Each row below holds a small network's activations on one input, seen along a few directions.
Each table varies a few parts of the input and shows all the possible inputs, shuffled.
A made-up example of a description, with smaller parts first: one of 6 places along a line, together with either a single point or one of 11 places along a line or (one of 2 separate values, together with one of 8 places around a ring).
Shared parts are said once, and a part with two or three values counts as separate values.
In the rows, 128 means zero.

A family of inputs:
row 1: [113 115  89  87  53 143 135 153 115 121 139]
row 2: [ 83 116   6  55  78  72 127  33 116  70 138]
row 3: [110  89  95  78  74 180 127 138 110 115 128]
row 4: [110  82  97  80  55 153 138 147 123 117 122]
row 5: [108  82  98  96  71 184 118 115 123 133 160]
row 6: [147 187 169 170 173  67 114 166 147 148 113]
row 7: [123  63  82 107  87 167 135 109 103 142 201]
row 8: [155 149 180 194 190 120 125 116 128 142 126]
row 9: [105  68  87 110  85 185 140 114 116 132 176]
row 10: [145 175 164 159 187  90 127 169 147 129  88]
row 11: [150 159 189 163 183 129 113 132 145 143  89]
row 12: [116 102  86  74  57 149 143 155 122 122 135]
row 13: [126 121  89  88  41 125 134 153 121 140 159]
row 14: [115 197 126 113 200  12 148  51 146  73 105]
row 15: [112  86 105  83  69 186 119 126 120 124 143]
row 16: [146 161 186 176 184 128 114 123 143 152 104]
row 17: [141 152 178 194 198 132 132 121 129 147 115]
row 18: [127  67  89 108  77 176 136 108 118 125 188]
row 19: [152 147 176 194 199 114 125 116 114 154 137]
row 20: [138 182 167 169 180  82 122 167 144 133  94]
row 21: [146 156 177 161 182  98 124 158 148 123  77]
row 22: [147 160 180 157 191 123 122 145 139 131  78]
The inputs of row 7 and row 19 match in every part but one. If row 18 is changed in the same way as row 7 into row 19, which row does it become?
Answer: row 8
Describe the family of inputs behind these rows.
Answer: one of 2 separate values, together with either a single point or one of 10 places along a line
Change only the choice among 2 separate values in row 10. List by row number the other rows that result.
Answer: row 12

A family of inputs:
row 23: [145 162 175 167 169 120 127 157 135 142  95]
row 24: [123 106  98 102  80 138 131 146 122 124 133]
row 25: [133 134 145 120 120 134 127 160 134 135 118]
row 26: [139 125 148 127 114 151 127 155 131 142 125]
row 27: [139 202 164 164 215  31 132 116 147 113  91]
row 28: [107 128  80  79  92 103 132 112 124  97 127]
row 29: [130 127 121 116  91 139 125 157 130 137 133]
row 30: [140 155 156 174 200  90 131  88 130 127 138]
row 31: [125  92 108 127  86 168 131 138 119 143 168]
row 32: [121  72  87 105  80 172 134 124 107 138 173]
row 33: [142 158 170 171 191 111 113 115 139 139 105]
row 34: [100  77  57  77  76 152 141  73 110 110 178]
row 35: [111  84  72  90  86 156 135  84 104 117 175]
row 36: [133  90 134 138 109 179 131 137 122 148 159]
row 37: [ 95 121  64  65  82  99 138  99 131  89 128]
row 38: [139 172 172 161 176 103 128 163 138 136  88]
row 39: [139 126 165 171 163 159 126 137 123 150 135]
row 40: [101 112  67  72  76 117 137  93 127  97 135]
row 41: [141 146 174 169 163 138 122 148 129 150 108]
row 42: [136 112 157 141 132 164 122 148 127 142 122]
row 43: [135 110 146 129 108 168 121 146 126 150 138]
row 44: [141 137 161 174 190 133 117 105 133 138 132]
row 45: [109 102  81  88  81 139 127  97 114 112 147]
row 46: [146 193 167 170 209  48 132 109 143 118  96]
row 47: [117 116  95  95  86 120 132 151 126 117 125]
row 48: [134  92 145 149 131 177 132 140 123 140 143]
row 49: [140 128 158 139 137 148 128 158 132 135 109]
row 50: [142 176 166 172 202  68 127 100 137 127 109]
row 51: [135 138 155 132 144 130 128 163 136 128 102]
row 52: [ 97  95  65  74  70 134 133  84 120 104 149]
row 53: [126 111 120 118  86 156 120 146 124 145 148]
row 54: [113 119  83  86  86 121 131 106 120 104 133]
row 55: [124 137 118 109  98 121 126 162 133 130 126]
row 56: [147 175 171 170 198  92 119 124 145 129  91]
row 57: [141 185 168 163 205  74 120 131 148 123  85]
row 58: [119  90  96 103  75 155 126 136 117 132 146]
Describe the family of inputs behind these rows.
Answer: one of 4 places along a line, together with one of 9 places along a line
The inputs of row 53 and row 55 match in every part but the place on the line of 4. If row 33 is changed in the same way as row 53 into row 55, which row does it become?
Answer: row 57

A family of inputs:
row 59: [101 102  44  58  47 117 143 104 109  97 155]
row 60: [113 161 101 141 201  56 129  21 130  89 124]
row 61: [ 86  72  23  64  69 135 131  31 104  91 179]
row 62: [138  54 138 147  87 228 126 130 110 168 189]
row 63: [152 166 203 172 197 117 124 164 142 141  73]
row 64: [121  77 117  95  64 200 132 165 117 136 131]
row 65: [135  62 125 130  83 222 126 140 114 163 178]
row 66: [141 197 179 158 174  76 117 152 149 139  81]
row 67: [121 180 126 123 187  40 140  71 146  89 110]
row 68: [134 191 142 140 176  37 127 139 152 109  78]
row 69: [129 190 129 138 178  36 140  97 139  98  96]
row 70: [106 103  57  60  45 117 133 144 122 107 139]
row 71: [ 94  92  46  46  58 119 143  80 118  91 168]
row 72: [167 145 217 223 220 145 116 134 128 170 133]
row 73: [149 186 191 163 180  98 114 177 153 133  65]
row 74: [155 158 201 205 210 128 124 169 134 159 109]
row 75: [113 106  91  79  43 157 124 155 121 134 141]
row 76: [125  68 119 126  76 210 133 166 113 154 164]
row 77: [118  96 103  83  49 180 123 176 127 128 125]
row 78: [165 154 208 208 216 142 117 143 132 166 123]
The inputs of row 76 and row 74 match in every part but one. If row 70 is changed in the same way as row 76 into row 74, which row does it become?
Answer: row 68
Describe the family of inputs behind these rows.
Answer: one of 2 separate values, together with one of 10 places along a line
Change only the choice among 2 separate values in row 59. List by row number the other rows that result.
Answer: row 69
Change only the choice among 2 separate values in row 61. List by row number the other rows that result.
Answer: row 60

A family of inputs:
row 79: [138 139 153 144 139 128 127 140 131 139 129]
row 80: [119 137 110 114 140 104 130  89 127 107 125]
row 81: [138 124 159 144 132 158 122 163 130 144 111]
row 82: [107  71  65  80  54 171 132  92 109 122 176]
row 83: [128 136 123 139 150 109 130 103 130 121 130]
row 84: [126 144 129 120 121 108 125 148 137 122 104]
row 85: [127 138 128 124 132 106 130 132 134 118 118]
row 86: [120 139 113 120 142 105 126  92 127 109 126]
row 87: [119 136 113 114 132 106 135 112 129 115 125]
row 88: [136 145 154 139 129 130 122 155 133 142 115]
row 89: [129 139 125 137 140 112 133 123 125 126 128]
row 90: [132 147 133 128 123 116 127 152 132 128 107]
row 91: [133 133 144 151 156 124 125 106 131 135 138]
row 92: [140 117 158 148 142 156 128 148 127 141 123]
row 93: [134 136 135 143 147 115 128 125 126 133 130]
row 94: [138 138 142 138 140 117 128 139 131 133 123]
row 95: [139 132 157 147 136 150 119 163 134 146 117]
row 96: [107  68  67  81  50 174 134 116 108 125 175]
row 97: [121 137 116 121 134 106 131 116 128 117 126]
row 98: [133 141 132 132 133 114 133 137 130 125 121]
row 99: [132 132 133 145 156 113 125 105 131 129 132]
row 100: [121 144 121 104 115 110 129 143 137 118 103]
row 101: [136 127 148 156 156 143 123 111 128 141 138]
row 102: [110  69  74  76  44 177 135 130 113 123 167]
row 103: [123 138 120 109 125 108 135 127 134 114 116]
row 104: [123 145 124 112 116 110 125 147 136 120 105]
row 105: [135 119 150 154 152 151 127 111 124 139 132]
row 106: [141 126 156 151 147 148 125 148 132 143 129]
row 107: [125 139 123 116 127 108 131 131 134 116 118]
row 108: [123 138 119 129 147 103 126  93 127 111 126]
row 109: [123 136 121 129 138 104 130 117 129 119 126]
row 110: [134 137 146 149 146 126 127 126 126 139 137]
row 111: [108  76  75  72  35 177 129 146 116 126 153]
row 112: [135 116 151 153 149 154 128 134 122 142 132]
row 113: [136 144 143 133 129 119 122 154 133 136 109]
row 114: [137 124 148 156 153 146 125 134 126 143 138]
Describe the family of inputs behind these rows.
Answer: one of 4 places along a line, together with either a single point or one of 8 places along a line
The inputs of row 86 and row 97 match in every part but the place on the line of 4. If row 108 is changed in the same way as row 86 into row 97, which row does it become?
Answer: row 109
Start at row 91 and move only the place on the line of 4, one step at a time. The first step leads to row 110. Which rows follow, in order?
Answer: row 79, row 88
List by row number the other rows that have the place on the line of 4 in common with row 106.
Answer: row 79, row 85, row 92, row 94, row 98, row 102, row 103, row 107
Change only the place on the line of 4 in row 98. List by row number the other rows that result.
Answer: row 83, row 89, row 90
